These are the activations of a small network on made-up records, seen along a few directions, one row for each record.
Each row is followed by the record's values for the fields Tef, Kepi, Nekap, Vuleb, Betuz.
Other fields move the rows too, some of them a lot.
In the rows, zero is written as 500.
Random noise pushes rows far along 16 fixed directions. That doesn't count. These rows show it; they differ only by the noise:
[720 715 329 510 449 324 767 339 513 526 484 722 447 520 560 409 408 552
 589 456 565 418 664 486 691 566 486 551]
[441 577 544 468 503 583 483 600 588 429 568 608 385 486 477 673 413 455
 543 359 524 424 439 532 550 386 433 585]
[335 249 695 545 423 508 321 625 462 455 315 487 439 515 696 367 356 341
 498 417 610 435 367 406 592 621 603 387]
[465 587 468 501 710 340 507 491 428 451 543 537 545 497 527 460 440 494
 461 473 349 533 450 433 557 530 550 309]
[553 634 605 463 636 479 409 488 522 650 478 634 610 482 802 496 409 573
 713 384 393 655 593 636 616 439 421 354]
[394 626 386 271 594 595 514 630 347 598 549 575 404 373 347 726 329 483
 394 419 491 576 301 370 316 274 452 461]
[470 340 536 679 469 382 381 357 412 244 386 590 538 486 772 316 418 476
 312 594 524 398 345 349 371 636 515 515]
[422 467 513 338 507 515 599 733 475 330 573 515 659 510 435 391 430 487
 458 613 597 471 511 518 492 502 569 521]
[414 561 465 423 481 514 527 576 554 303 468 554 403 494 594 562 235 364
 645 317 527 531 361 526 426 400 428 647]
[425 531 505 463 333 538 568 380 592 450 454 581 418 495 556 468 402 462
 354 461 691 307 429 399 415 464 560 656]
[527 493 653 605 524 433 331 555 606 501 618 570 135 580 110 430 673 533
 431 130 375 390 384 409 494 609 701 268]
[418 487 400 181 585 462 479 635 539 473 508 531 508 484 293 616 373 441
 508 435 533 446 378 350 531 413 511 636]
[652 450 523 316 419 414 749 368 377 502 510 573 413 424 633 562 466 489
 552 403 666 549 560 588 590 415 425 499]
[235 542 579 548 566 460 651 509 416 309 616 416 538 512 617 509 373 414
 426 420 410 508 466 612 365 323 470 360]
[707 612 583 640 604 681 667 453 388 308 693 651 589 411 770 566 559 527
 249 480 623 444 579 619 368 441 374 239]
[550 389 481 441 677 347 420 434 551 324 473 431 625 582 634 354 513 394
 518 333 403 526 470 571 468 553 506 353]
[453 718 419 833 566 711 234 640 688 367 615 652 324 519 443 684 626 471
 337 486 328 388 299 669 407 438 448 554]
[340 523 387 872 381 632 616 557 523 707 419 323 404 492 193 554 377 429
 426 767 512 305 678 151 630 718 624 553]

[438 471 657 712 682 453 254 385 609 584 497 503 462 472 531 572 473 551
 545 435 282 462 522 318 600 602 525 394] : Tef is u2, Kepi is t1, Nekap is h4, Vuleb is m2, Betuz is c2
[434 565 489 624 216 549 430 506 611 480 419 677 452 603 552 106 490 585
 356 497 606 357 466 565 255 530 655 567] : Tef is u2, Kepi is t2, Nekap is h2, Vuleb is m2, Betuz is c1
[655 386 394 407 427 386 450 587 406 500 445 652 439 551 460 417 735 484
 393 502 593 413 416 658 672 551 520 455] : Tef is u1, Kepi is t1, Nekap is h3, Vuleb is m1, Betuz is c1
[697 436 296 525 470 467 564 108 631 526 276 430 386 548 632 522 384 281
 397 322 709 252 496 164 568 636 477 586] : Tef is u1, Kepi is t1, Nekap is h1, Vuleb is m2, Betuz is c1
[430 472 318 482 382 416 483 634 534 510 533 683 696 640 388 324 586 650
 462 643 430 324 682 692 496 360 393 674] : Tef is u2, Kepi is t2, Nekap is h3, Vuleb is m2, Betuz is c1
[398 388 581 633 294 466 501 567 551 516 505 471 299 649 366 325 551 483
 601 249 445 447 596 686 461 444 522 441] : Tef is u1, Kepi is t1, Nekap is h3, Vuleb is m2, Betuz is c1
[277 870 509 733 499 649 792 377 521 556 625 385 509 500 644 610 436 441
 342 562 490 435 578 596 438 346 522 361] : Tef is u2, Kepi is t2, Nekap is h1, Vuleb is m1, Betuz is c1
[387 516 541 542 745 463 494 685 431 279 570 408 611 487 456 535 436 397
 445 598 427 495 389 362 612 629 583 351] : Tef is u1, Kepi is t1, Nekap is h2, Vuleb is m1, Betuz is c1
[651 509 649 489 520 550 457 436 725 291 618 556 504 486 624 537 687 527
 455 597 610 437 477 628 659 584 561 646] : Tef is u1, Kepi is t2, Nekap is h3, Vuleb is m2, Betuz is c2
[455 635 522 641 438 650 461 526 538 460 568 498 248 440 437 591 468 496
 486 451 446 606 352 546 307 435 527 545] : Tef is u1, Kepi is t2, Nekap is h3, Vuleb is m2, Betuz is c2
[381 478 438 562 283 480 481 715 442 665 344 485 496 573 477 305 470 496
 665 647 489 588 546 650 594 554 572 548] : Tef is u2, Kepi is t1, Nekap is h1, Vuleb is m1, Betuz is c2
[346 439 293 265 547 515 509 680 641 416 491 300 384 580 173 650 405 244
 572 326 485 456 367 486 515 388 513 659] : Tef is u1, Kepi is t2, Nekap is h3, Vuleb is m2, Betuz is c2
[464 433 563 401 475 523 505 236 601 618 503 177 470 436 438 625 570 523
 564 611 454 697 487 444 364 463 551 680] : Tef is u2, Kepi is t1, Nekap is h1, Vuleb is m2, Betuz is c2
[450 550 474 399 620 463 384 644 553 446 514 536 497 461 416 470 408 509
 600 485 377 635 382 510 453 517 579 528] : Tef is u2, Kepi is t1, Nekap is h4, Vuleb is m2, Betuz is c2
[546 454 407 531 472 554 506 407 532 499 372 383 610 533 790 328 483 389
 500 509 539 607 534 700 369 500 494 445] : Tef is u1, Kepi is t1, Nekap is h3, Vuleb is m2, Betuz is c1
[375 464 503 410 391 460 402 409 675 543 426 438 619 570 570 404 555 540
 491 698 527 450 484 525 535 486 574 755] : Tef is u2, Kepi is t1, Nekap is h1, Vuleb is m2, Betuz is c2
[548 402 334 280 439 294 450 356 548 538 501 537 470 529 271 519 603 639
 565 521 392 523 489 509 438 384 421 825] : Tef is u1, Kepi is t1, Nekap is h3, Vuleb is m2, Betuz is c1
[430 427 643 301 638 457 694 346 376 647 592 385 710 394 611 796 519 544
 485 617 545 488 679 440 720 347 367 451] : Tef is u2, Kepi is t2, Nekap is h3, Vuleb is m1, Betuz is c1
[443 696 447 507 501 501 643 465 482 423 506 558 477 463 514 413 262 491
 424 517 558 471 438 289 370 530 600 504] : Tef is u2, Kepi is t1, Nekap is h1, Vuleb is m2, Betuz is c2
[533 504 442 444 519 489 595 378 518 699 560 474 547 491 401 642 509 592
 608 424 404 518 737 552 482 327 337 543] : Tef is u2, Kepi is t1, Nekap is h2, Vuleb is m2, Betuz is c2
[462 502 642 378 519 508 543 460 680 485 675 412 611 547 305 539 583 627
 571 482 459 464 672 496 475 427 504 632] : Tef is u1, Kepi is t2, Nekap is h1, Vuleb is m2, Betuz is c2
[480 470 552 714 372 528 337 317 469 530 386 626 384 445 703 632 471 541
 463 532 503 424 398 407 465 485 363 664] : Tef is u1, Kepi is t2, Nekap is h3, Vuleb is m1, Betuz is c2
[667 472 546 333 424 511 543 517 610 587 592 471 423 430 189 505 636 666
 666 552 512 656 603 567 475 553 595 690] : Tef is u2, Kepi is t2, Nekap is h2, Vuleb is m2, Betuz is c1
[445 643 657 401 430 723 425 483 493 772 523 539 512 333 464 605 535 696
 352 754 631 568 411 312 387 484 636 569] : Tef is u2, Kepi is t2, Nekap is h2, Vuleb is m1, Betuz is c1
[496 520 402 352 352 391 672 371 550 671 412 288 601 614 564 178 589 496
 589 571 521 682 634 749 449 487 655 483] : Tef is u1, Kepi is t2, Nekap is h1, Vuleb is m2, Betuz is c2
[659 542 414 691 410 568 535 671 405 590 474 697 216 432 342 553 441 510
 578 448 524 490 538 473 626 600 480 453] : Tef is u2, Kepi is t2, Nekap is h4, Vuleb is m2, Betuz is c1
[498 479 475 531 578 479 598 260 492 283 599 405 399 447 461 741 484 420
 405 310 455 448 402 438 273 373 354 564] : Tef is u2, Kepi is t2, Nekap is h2, Vuleb is m1, Betuz is c1
[482 518 368 568 609 541 318 806 398 569 376 593 615 511 557 493 486 417
 476 671 465 492 412 498 716 620 506 381] : Tef is u1, Kepi is t2, Nekap is h3, Vuleb is m1, Betuz is c2
[454 425 653 435 384 511 349 559 642 474 518 460 512 516 339 355 555 647
 571 662 504 559 470 413 436 609 659 731] : Tef is u1, Kepi is t2, Nekap is h1, Vuleb is m2, Betuz is c2
[465 332 521 659 581 533 320 329 586 405 409 401 605 456 729 538 589 401
 276 705 524 380 410 432 535 628 534 542] : Tef is u1, Kepi is t2, Nekap is h4, Vuleb is m2, Betuz is c2
[431 376 625 632 496 494 177 527 577 424 379 552 587 600 717 375 474 486
 585 374 411 456 439 526 439 538 428 490] : Tef is u2, Kepi is t2, Nekap is h1, Vuleb is m1, Betuz is c1
[454 542 446 390 576 288 433 403 529 451 443 573 484 553 524 476 503 453
 435 441 474 389 334 395 639 532 572 525] : Tef is u1, Kepi is t2, Nekap is h1, Vuleb is m1, Betuz is c2
[403 405 417 465 439 427 748 242 409 678 444 328 429 506 553 614 457 365
 418 396 559 406 628 487 561 339 426 420] : Tef is u1, Kepi is t2, Nekap is h3, Vuleb is m2, Betuz is c2
[585 323 529 395 623 578 272 703 586 263 624 536 527 533 398 642 693 474
 463 451 463 466 389 649 513 432 379 585] : Tef is u1, Kepi is t1, Nekap is h1, Vuleb is m2, Betuz is c1
[611 394 562 511 325 635 589 494 495 415 417 497 629 494 722 409 430 481
 589 522 719 509 630 584 401 532 399 611] : Tef is u1, Kepi is t1, Nekap is h2, Vuleb is m1, Betuz is c1
[339 319 488 329 549 503 584 478 455 404 472 293 685 497 459 440 312 412
 411 517 567 460 516 264 292 462 512 511] : Tef is u2, Kepi is t2, Nekap is h3, Vuleb is m2, Betuz is c1
[470 385 484 512 358 487 596 509 434 385 451 526 478 506 497 468 378 447
 548 373 580 436 532 507 361 463 405 576] : Tef is u2, Kepi is t1, Nekap is h4, Vuleb is m1, Betuz is c2
[502 610 570 675 705 504 480 401 516 264 564 582 511 553 784 569 318 397
 466 235 429 386 470 392 482 445 342 312] : Tef is u1, Kepi is t2, Nekap is h1, Vuleb is m2, Betuz is c2
[619 575 514 504 615 434 628 328 592 470 638 420 497 480 306 523 556 585
 462 550 459 469 610 304 529 609 591 511] : Tef is u2, Kepi is t2, Nekap is h1, Vuleb is m2, Betuz is c1
[589 467 125 533 494 781 514 690 387 767 358 496 743 436 507 643 400 440
 474 731 557 507 710 549 416 403 248 557] : Tef is u2, Kepi is t1, Nekap is h2, Vuleb is m2, Betuz is c2

Here are new rows. What are their fields?
[495 379 506 456 501 168 529 596 440 284 506 707 608 619 411 213 451 607
 520 581 489 308 565 330 743 662 562 556] : Tef is u1, Kepi is t1, Nekap is h2, Vuleb is m2, Betuz is c1
[426 741 484 529 511 611 605 513 798 340 590 436 460 502 420 434 466 418
 435 520 563 437 442 565 431 577 739 602] : Tef is u2, Kepi is t2, Nekap is h4, Vuleb is m2, Betuz is c1
[636 430 401 286 479 518 411 441 465 565 441 451 366 407 411 510 556 502
 486 459 519 725 304 520 265 471 552 559] : Tef is u2, Kepi is t1, Nekap is h2, Vuleb is m2, Betuz is c2
[430 481 420 418 726 427 509 610 425 499 564 469 739 468 409 457 504 526
 363 706 410 486 549 415 565 543 576 365] : Tef is u1, Kepi is t2, Nekap is h4, Vuleb is m2, Betuz is c2
[439 769 403 636 704 445 506 627 474 503 515 618 490 550 740 558 416 392
 533 526 360 512 451 636 840 467 476 296] : Tef is u1, Kepi is t2, Nekap is h1, Vuleb is m2, Betuz is c2
[480 344 547 615 451 370 561 366 495 598 521 374 457 540 326 624 596 554
 660 463 371 460 717 497 639 494 381 586] : Tef is u1, Kepi is t1, Nekap is h2, Vuleb is m1, Betuz is c1
[517 678 532 335 561 439 403 579 641 349 505 699 555 557 610 337 561 486
 377 477 616 383 284 541 617 587 699 487] : Tef is u1, Kepi is t1, Nekap is h3, Vuleb is m1, Betuz is c1
[400 718 624 477 502 546 629 628 443 509 681 650 388 488 445 620 398 598
 553 402 474 500 521 515 552 312 446 440] : Tef is u2, Kepi is t2, Nekap is h1, Vuleb is m2, Betuz is c1
[316 304 784 356 607 368 314 497 648 415 590 247 432 477 418 676 728 463
 662 504 326 672 338 705 685 490 614 590] : Tef is u2, Kepi is t1, Nekap is h4, Vuleb is m1, Betuz is c2
[453 478 423 435 503 439 656 555 402 322 509 426 498 489 514 543 392 392
 577 479 501 578 447 572 458 442 430 550] : Tef is u2, Kepi is t2, Nekap is h3, Vuleb is m1, Betuz is c1
[489 378 594 361 466 480 582 474 401 557 555 392 611 476 463 502 689 553
 378 659 585 520 542 552 536 483 553 454] : Tef is u1, Kepi is t2, Nekap is h1, Vuleb is m1, Betuz is c2
[594 489 420 554 612 510 718 439 337 529 522 396 450 390 448 558 479 399
 308 597 584 488 527 325 565 622 595 264] : Tef is u2, Kepi is t1, Nekap is h2, Vuleb is m2, Betuz is c2
[312 443 477 421 420 512 683 434 452 498 559 386 276 410 275 797 460 404
 289 659 640 322 373 244 635 415 555 686] : Tef is u2, Kepi is t1, Nekap is h1, Vuleb is m2, Betuz is c2
[437 617 451 715 495 534 352 667 477 633 404 565 497 558 538 254 485 522
 468 602 405 544 470 522 520 635 653 311] : Tef is u1, Kepi is t1, Nekap is h2, Vuleb is m2, Betuz is c1
[602 440 518 294 524 387 601 307 523 415 586 341 394 402 380 717 674 506
 534 597 514 649 384 530 561 498 529 716] : Tef is u1, Kepi is t2, Nekap is h3, Vuleb is m1, Betuz is c2
[559 339 482 406 486 636 432 592 432 732 366 312 490 480 443 534 615 366
 442 521 634 554 470 479 575 592 585 340] : Tef is u1, Kepi is t1, Nekap is h1, Vuleb is m1, Betuz is c1
[594 432 616 637 492 644 405 514 686 472 558 334 517 552 295 563 602 536
 618 505 479 475 634 378 489 650 489 614] : Tef is u1, Kepi is t1, Nekap is h1, Vuleb is m1, Betuz is c1
[248 579 853 615 447 570 277 750 455 630 490 634 555 494 665 312 485 640
 517 598 456 567 437 565 571 558 687 297] : Tef is u1, Kepi is t2, Nekap is h3, Vuleb is m1, Betuz is c2
[571 535 555 389 578 503 387 757 443 415 530 614 728 544 551 251 634 577
 364 729 583 514 417 513 593 661 670 349] : Tef is u1, Kepi is t2, Nekap is h1, Vuleb is m1, Betuz is c2
[463 394 277 514 508 450 331 672 347 542 462 622 629 616 385 369 687 510
 258 486 404 361 447 639 359 402 416 330] : Tef is u2, Kepi is t1, Nekap is h2, Vuleb is m1, Betuz is c2
